A small network was shown many inputs. Here are its activations along a few directions, one row for each input.
In each table, some parts of the input vary, and every possible input appears once, in random order.
A made-up example of a description, with smaller parts first: ring(5) and (point or ring(11) or (values(2) and line(6))).
Shared parts are said once, and a part with two or three values counts as separate values.
(in the rows, 128 means zero)

Other details of the inputs shift rows strongly along two fixed directions, in all tables alike. That doesn't count.

A family of inputs:
R1: 56	135	99	62	100	109	89	162	189	62	71
R2: 69	174	75	186	154	118	73	114	120	150	72
R3: 183	132	155	172	160	122	217	90	57	157	227
R4: 38	136	59	139	120	134	88	106	144	160	126
R5: 116	122	118	86	112	136	64	176	180	102	69
R6: 174	156	122	213	167	143	194	49	30	209	224
R7: 127	139	133	149	134	144	113	157	147	144	75
R8: 102	159	100	177	150	143	81	123	118	181	73
R9: 201	104	188	76	100	134	146	163	150	85	157
R10: 44	156	98	105	127	95	110	164	156	76	55
R11: 35	130	137	75	122	92	105	202	183	33	44
R12: 115	144	64	164	133	141	71	92	109	191	136
R13: 110	169	106	195	143	134	96	110	106	192	95
R14: 173	94	193	31	104	109	178	186	173	13	166
R15: 84	159	62	155	125	137	82	77	132	175	131
R16: 199	114	220	75	131	114	173	191	122	29	133
R17: 192	37	190	77	95	122	196	103	128	107	171
R18: 106	100	109	176	144	113	138	53	101	219	116
R19: 223	88	185	100	105	163	173	160	131	116	177
R20: 210	114	144	148	133	157	174	84	83	156	242
Each input here is: values(2) and (point or line(9)).
Question: The inputs of R7 and R19 match in every part but the values(2) part. If R3 is changed in the same way as R7 into R19, which row does it become?
Answer: R14
Question: Change only the values(2) part in R2. List by row number the other rows that result.
Answer: R20

A family of inputs:
R21: 94	140	98	130	119	117	90	117	156	142	85
R22: 161	157	131	210	165	144	133	98	73	197	128
R23: 94	146	88	133	121	134	76	132	149	129	98
R24: 139	120	160	63	105	120	120	177	180	49	92
R25: 140	125	109	160	131	137	145	73	93	180	162
R26: 141	128	104	177	131	147	142	80	110	196	165
R27: 159	80	161	107	133	128	182	126	105	121	173
R28: 90	141	93	121	124	112	88	110	140	131	84
R29: 137	130	105	156	134	151	138	100	106	196	167
R30: 95	151	90	128	128	125	65	132	141	128	107
R31: 111	88	156	83	115	109	134	154	156	64	96
R32: 163	164	127	204	171	138	125	94	67	194	129
R33: 182	100	169	97	119	143	175	158	122	107	181
R34: 163	89	178	99	120	126	184	134	116	115	169
R35: 132	106	175	65	97	114	136	176	185	53	87
R36: 159	133	175	126	149	122	219	156	88	98	192
R37: 100	152	90	124	124	121	76	124	149	132	90
R38: 56	171	99	157	141	113	122	141	133	112	89
R39: 134	118	114	162	126	143	151	77	97	180	159
R40: 82	133	98	123	120	122	97	134	158	156	84
R41: 83	139	96	135	120	143	75	134	152	131	103
R42: 98	152	86	128	125	127	71	132	142	126	99
R43: 117	157	172	76	139	96	154	184	144	16	106
R44: 135	119	152	72	105	119	113	182	173	49	98
R45: 191	118	160	103	123	131	157	138	112	99	179
R46: 148	135	101	172	135	140	136	79	107	193	167
R47: 135	113	167	65	100	127	127	180	183	49	92
R48: 129	121	113	167	132	125	137	74	97	181	161
R49: 80	138	94	126	126	140	77	146	150	142	105
R50: 88	138	91	139	114	136	84	133	151	135	94
R51: 185	113	164	114	125	146	157	135	112	107	194
R52: 87	140	92	138	117	141	81	134	152	130	97
R53: 188	96	174	98	122	137	189	146	130	119	177
R54: 182	104	163	107	126	150	174	148	113	119	192
R55: 131	118	110	151	133	142	153	90	95	192	161
R56: 98	146	95	123	124	110	83	115	150	138	86
R57: 74	117	95	130	133	108	91	112	140	127	87
R58: 117	99	152	72	126	96	120	151	152	56	97
R59: 124	116	117	171	127	131	144	76	99	183	160
R60: 175	142	185	127	148	122	221	137	87	82	199
R61: 83	133	100	127	126	102	84	110	140	130	88
R62: 146	144	132	200	162	142	138	124	75	203	127
R63: 104	153	128	171	144	128	92	151	130	140	48
R64: 201	111	172	100	126	123	173	129	123	103	180
Question: The inputs of R39 and R28 match in every part but one. If R52 is changed in the same way as R39 into R28, which row does it become?
Answer: R42
Question: The inputs of R59 and R48 match in every part but one. If R50 is changed in the same way as R59 into R48, which row does it become?
Answer: R44
Question: Describe the family of inputs behind these rows.
Answer: line(4) and (values(2) or line(9))
Question: Change only the line(9) part in R34. List by row number the other rows that result.
Answer: R27, R29, R33, R40, R49, R53, R54, R55
Question: Change only the values(2) part in R43. List by row number the other rows that result.
Answer: R32
